These are the activations of a small neural network, seen along a few directions. Each row is one input.
Each table varies a few parts of the input and shows all the possible inputs, shuffled.
Descriptions start from the smaller parts, as in this example, which fits no table here: one of 8 places around a ring, together with either a single point or one of 9 places around a ring or (one of 3 separate values, together with one of 6 places along a line).
Shared parts are said once, and a part with two or three values counts as separate values.
(in the rows, 128 means zero)

Other details of the inputs shift rows strongly along two fixed directions, in all tables alike. That doesn't count.

Table:
row 1: [172  74 188 120  93 141 207  93  91 158 144 183]
row 2: [162  48 172 150  87 162 176 124 100 169 154 181]
row 3: [168  94  88 170  80  32 128 137 169 138 138 157]
row 4: [ 63 181  76 123 145 100  85 178 178 106 139 105]
row 5: [117 141 142 149 153 129  93 132 139 116 149 102]
row 6: [158 148  39 134 113  31 133 122 200 112  99 129]
row 7: [115 138 137 141 155 123  98 123 132 123 138 119]
row 8: [130 130 114 121 129 132  94 133 138 138  99 107]
row 9: [183 109  48 143  92  48 171 131 183 120 116 163]
row 10: [130 135 140 137 149 124  94 141 125 118 138 102]
row 11: [114 163 127  74 190 174 127 113 100 112  93  92]
row 12: [ 84 135 139 120 152 180  94 101 112 127 130 107]
row 13: [128 148 169  71 154 164 129 100  96 124  86 105]
row 14: [136 147 176 117 161 193  87 141 102 120 116  85]
row 15: [ 92 155 160 113 191 165  84 126 103 122 127  91]
row 16: [ 94 175  95 103 159  57 107  98 161 116 108  97]
row 17: [113 148 138  93 180 202 154 102  97 128 127 128]
row 18: [ 72 169 127 112 121 167 119 168 112 120  96  98]
row 19: [108 140 176 128 175 179  97 126 101 122 143 103]
row 20: [113 177  74 144 152  54  52 144 175  98 121  73]
row 21: [172  78 183 124  78 151 204  79  91 149 150 184]
row 22: [146 141  60 129 111  18 135 118 178 114 112 124]
row 23: [ 96 156 164 120 190 167  80 132 107 117 134  83]
row 24: [173  77 166 135  60 183 181 187 110 143 144 186]
row 25: [180  59 191 174  75 172 165 120 100 136 178 175]
row 26: [174 109  58 144  93  31 170 125 173 121 123 156]
row 27: [171  78 187 121  85 149 205  86  92 154 146 183]
row 28: [147 139  51 156  97  28  83 137 200 127 102 120]
row 29: [ 90 162 166 128 182 186  75 120 113 106 143  81]
row 30: [200  72 144 116 101 170 210 126 103 143 118 183]
row 31: [178 105  78 165  72  32 116 140 177 134 118 151]
row 32: [118 147 122  92 177 147 143 113 109 120 113 111]
row 33: [161  49 171 154  79 168 174 116 103 164 154 183]
row 34: [108 158 141  98 161 151 139  87 113 128 125 116]
row 35: [127 148  76 181 115  40  80 126 200 104 147 119]
row 36: [146 141  56 166 106  10  85 143 191 111 128 116]
row 37: [169  50 180 149  92 153 176 129  92 168 151 181]
row 38: [123 114 173 123  80 203 171 168  85 144 106 146]
row 39: [165 112  58 154 102  53 178 119 183 132 140 174]
row 40: [123 180  72 138 148  61  49 137 184 104  99  83]
row 41: [141 143 138 136 138 133  86 146 131 115 127  91]
row 42: [128 165 141 120 164 150  66 140 128 113 106  80]
row 43: [ 62 150 160 105 137 200 138 164  82 130 116 104]
row 44: [150  92  90 175  84  49 134 126 175 145 145 166]
row 45: [135 124  53 164  99  15  99 136 193 130 127 130]
row 46: [151 103  87 182  80  43 124 116 181 133 144 165]
row 47: [177 107  47 145  96  41 174 132 178 119 125 163]
row 48: [ 91 163 126 100 137 175 101 182 124 110 125 108]
row 49: [ 67 162 136 108 153 179 107 169 128 116 148 119]
row 50: [ 91 145 139  95 173 175  84 130  94 131 108  81]
row 51: [114 138 167 112 176 172  96 131  90 124 128  98]
row 52: [162  57 171 156  77 167 169 105  97 153 156 185]
row 53: [145  91  75 172  81  37 131 135 184 149 140 155]
row 54: [110 159 110 102 169 173 144  95 118 118 129 125]
row 55: [ 52 174 140 102 153 207  95 153 114 103 146 111]
row 56: [106 117  98 171  55  83 167 163 164 141 141 164]
row 57: [108 150 125  90 191 173 147 115 107 125 117 118]
row 58: [103 158 131 106 172 139  76 129 106 120 108  86]
row 59: [ 35 181 146 113 145 196 115 146 107 120 117 100]
row 60: [124 147 166  71 157 159 131 101  90 122  91 103]
row 61: [ 92 111 176 140  77 206 177 142  84 138 142 160]
row 62: [140 143  73 123 106  12 127 110 176 113 108 123]
row 63: [126 146 107 118 141 135 153  90 132 123 135 135]
row 64: [ 94 139 140 126 156 158  97 109 118 132 128 115]
row 65: [181 108  80 166  73  37 114 139 182 135 112 151]
row 66: [133 102 165 132 137 146 131 126 101 146 134 141]
row 67: [ 50 178 137 100 147 184 113 165  93 117 103  82]
row 68: [141 141 121  98 139 115 140 111 125 122  98 115]
row 69: [179  74 161 127 108 159 218 107  95 157 149 188]
row 70: [200  75 171 113  85 147 201 113  99 150 114 172]
row 71: [ 69 167 124  98 157 170  98 180 123 110 136 101]
row 72: [141 134  73 134 130  57 155 115 169 127 127 142]
row 73: [187  67 146 120 110 160 218 125  95 146 138 185]
row 74: [190  55 173 139  77 160 167 136  89 163 130 172]
row 75: [111 179  77 145 153  60  52 147 176  96 126  65]
row 76: [122 128 119 123 136 119 101 133 120 133 117 110]
row 77: [178  77 171 129  82 158 212  85  93 152 153 186]
row 78: [111 111 101 168  56  78 172 170 159 143 137 162]
row 79: [114 149 147  95 174 188 154  94  96 130 128 125]
row 80: [177  70 179 121 101 145 213 107  88 159 142 180]
row 81: [103 159 141  81 169 121 121  99 111 119 105  96]
row 82: [114 148 138  88 169 137 136 106 105 124 111 105]
row 83: [ 97 165 140  89 182 150 131  94 110 128 118 103]
row 84: [ 63 166 144 105 152 198 104 162 120 112 145 118]
row 85: [ 97 143 152 119 174 156  96 115 109 130 125 111]
row 86: [127 103 167 112 103 199 160 184  85 132 151 152]
row 87: [156 106  94 187  84  48 122 122 181 125 152 162]
row 88: [135 148 144 125 152 146  81 142 119 116 118  90]
row 89: [186  49 168 137  72 165 169 138  92 166 130 170]
row 90: [107 158 144 126 174 144  75 141 121 110 136  73]
row 91: [ 92 158 157 129 172 180  75 108 110 102 141  91]
row 92: [ 87 162  61 130 151  65  64 132 175 120 112  82]
row 93: [186  56 196 167  91 156 170 142  98 151 171 167]
row 94: [109 134 129 140 135 135  98 100 128 120 133 126]
row 95: [ 88 178  78 151 153  79  54 106 175  94 131  94]
row 96: [139 141 126 130 139 119  88 138 130 120 114 105]
Each input here is: one of 8 places along a line, together with either one of 2 separate values or one of 4 places along a line or one of 6 places along a line.
Question: Changing only the place on the line of 8 turns row 93 into row 75. The same change can be made to row 4. Which row results?
Answer: row 86
Question: Changing only the place on the line of 8 turns row 90 into row 29. The same change can be made to row 3. Which row results?
Answer: row 46
Question: Changing only the place on the line of 8 turns row 57 into row 73. The same change can be made to row 78. Which row results?
Answer: row 43
Question: List by row number the other rows that have the place on the line of 8 in common with row 21.
Answer: row 12, row 25, row 52, row 54, row 55, row 61, row 63, row 77, row 91, row 94, row 95
Question: List by row number the other rows that have the place on the line of 8 in common with row 69.
Answer: row 1, row 2, row 5, row 7, row 19, row 39, row 44, row 49, row 56, row 83, row 85
Question: Which other rows does row 71 become when the choice among 2 separate values takes its other values? List them by row number.
Answer: row 43
Question: Which other rows does row 24 become when the choice among 2 separate values takes its other values? List them by row number.
Answer: row 38
Question: Which other rows does row 16 become when the place on the line of 4 takes its other values? List them by row number.
Answer: row 57, row 72, row 80

Table:
row 97: [112 111 189 100 156 203 140  79  63 150  92 114]
row 98: [ 80 130 174 135 141 208 148 188 109 120 156 142]
row 99: [109 122 185  94 167 191 153  78  58 148  98 113]
row 100: [189 126  62 171  97  35  89 127 201 112 126 131]
row 101: [ 49 208  92 101 185 177  78 130 144  93 121  85]
row 102: [104 151 136  66 188 203 172 119  74 137 102 113]
row 103: [185  69 148 124  65  54 209  87 141 153 143 199]
row 104: [198 109  76 185  74  47 105 123 198 115 149 157]
row 105: [124 157  61  94 136  66 165 121 165 126 118 132]
row 106: [ 64 131 167  98 138 169  62 141  86 142  91  77]
row 107: [138 127 156  56 143 177 199 118  97 140 127 147]
row 108: [249  20 162 159  78 136 197 118 103 163 131 195]
row 109: [106 135 174  77 166 147 155  76  83 142 115 123]
row 110: [106 153 143  80 160 228 134 124  89 127  88 103]
row 111: [ 90 163  30 157 119  67 122 139 202 102 150 137]
row 112: [ 72 194  79 125 228 114  48 110 161  83 156  67]
row 113: [133 111 197 114 156 218  88 168  62 150 132 103]
row 114: [164  75 170 141  77 146 165  89  99 158 113 163]
row 115: [168 121 151 125  55 110 203 190 113 110 128 148]
row 116: [155 109 102 180  49  50 127  97 179 132 139 164]
row 117: [148 126 157 135 156 183 101 117 115 117 153 124]
row 118: [ 85 115 223 107 132 227 108 141  41 165 119 114]
row 119: [ 68 228 128 101 150  64  77 137 142  82  97  37]
row 120: [117  88 200 154  85 169 143 144  87 165 155 152]
row 121: [ 93 148 174 140 187 185  82 165 118 117 162  83]
row 122: [201  44 165 177  94 158 180 121 110 142 193 191]
row 123: [163 106  62 139  85  88 175 128 166 143 100 154]
row 124: [224  81 105 135  99  17 174 115 176 128 145 188]
row 125: [ 43 197 100 100 167 165  53 187 127 114  94  81]
row 126: [128 152  21 133 116  46 149 131 191 123 104 127]
row 127: [122  95 131 137 115 176 195 134 109 128 182 182]
row 128: [ 52 179  68 148 159  55  79  91 177 102 155 100]
row 129: [ 70 182  94 146 137  85  66  91 174 109 130  99]
row 130: [152 117 138 116  95 186 164 136 113 134 115 155]
row 131: [160  96 147 137  75 184 175 137 116 136 138 181]
row 132: [ 74 171 139  82 202 142 116  78  90 133  94  82]
row 133: [142  64 152 122  64 173 149 188  94 148 113 168]
row 134: [185 125  43 168 104  17  90 120 210 116 111 126]
row 135: [224  52 154 140 121 120 197 115  94 154 139 182]
row 136: [186 123  72 138 137  15 137 112 179 120 129 146]
row 137: [117 127 187 130 168 207  86 166  88 136 150  97]
row 138: [153 123 151 102 198 176 124 107  85 133 107 106]
row 139: [133 139  85 161  77  44 105  98 182 125 114 135]
row 140: [ 45 184 120 129 174 136  76  87 135 108 142  91]
row 141: [ 85 162 108 100 177 135  11 168 130 113  93  43]
row 142: [239  65 207 147  62 122 200 173  84 123 149 158]
row 143: [ 57 164 115 171 126  68  82 143 180 121 153 100]
row 144: [ 84 167  44 166 101  52  91 191 205 109 131 130]
Question: Changing only one part turns row 118 into row 113. The same change can be made to row 103. Which row results?
Answer: row 124
Question: Changing only one part turns row 104 into row 116. The same change can be made to row 117. Which row results?
Answer: row 129
Question: What is each input in this table made of?
Answer: one of 3 separate values, together with either a single point or one of 4 places along a line or one of 11 places along a line
Question: Which other rows does row 135 become when the choice among 3 separate values takes its other values? List them by row number.
Answer: row 102, row 132
Question: Which other rows does row 120 become when the place on the line of 4 takes its other values? List them by row number.
Answer: row 106, row 118, row 143
Question: A walk changes only the place on the line of 11. It starts at row 127 and steps to row 111. List the rest of the walk in order.
Answer: row 101, row 131, row 130, row 110, row 123, row 126, row 102, row 105, row 107
Question: Which other rows does row 106 become when the choice among 3 separate values takes its other values? List them by row number.
Answer: row 133, row 141

Table:
row 145: [121 104 189 130 141 218 106 140  76 147 140 122]
row 146: [133 111 105 154  91  99 160 142 159 125 155 163]
row 147: [117 154 109 133 140  74  91 103 152 117 114 100]
row 148: [ 66 183 123 100 187 151 108 122 125 107 127  94]
row 149: [125 130 172 101 152 162 115  98  89 136 105 106]
row 150: [141 111 106 136  84  78 176 120 143 139 126 159]
row 151: [115 155 114 142 146  81  94 109 154 114 129 106]
row 152: [157 138  73 141 112  28 108 106 187 124 107 121]
row 153: [144  86 127 169  92 121 114 138 133 144 135 142]
row 154: [ 96 182 110  70 209 164 116 109 113 111  93  85]
row 155: [150 146  97 123 157  88  98 103 153 115 112 102]
row 156: [ 98 143 164 128 169 182  81 130 108 127 138 103]
row 157: [141  87 123 153  60 144 167 149 127 141 137 179]
row 158: [112 160  91  91 151 104 130 111 143 122  92 115]
row 159: [153  81 147 138  80 123 204 125 114 148 150 178]
row 160: [151 150  37 123 140  41 140 119 190 110 109 130]
row 161: [156 105 141 155  52 125 159 197 132 127 143 159]
row 162: [117 100 186 122 109 238 170 148  74 151 141 155]
row 163: [163  68 225 136  98 207 139 195  60 146 143 140]
row 164: [143 104 129 113  90 112 179 115 116 147 117 160]
row 165: [104 144 170 118 175 171  97 113  97 119 143 102]
row 166: [129 112 102 159  81 106 153 150 160 132 153 162]
row 167: [115 142 123 144 147 114  89 127 144 118 150 117]
row 168: [127 174 112  94 211 140  78 101 122 104 111  72]
Question: Changing only one part turns row 158 into row 152. The same change can be made to row 154. Which row results?
Answer: row 155
Question: What is each input in this table made of?
Answer: one of 2 separate values, together with either a single point or one of 11 places along a line
Question: Which other rows does row 146 become when the choice among 2 separate values takes its other values? List them by row number.
Answer: row 167
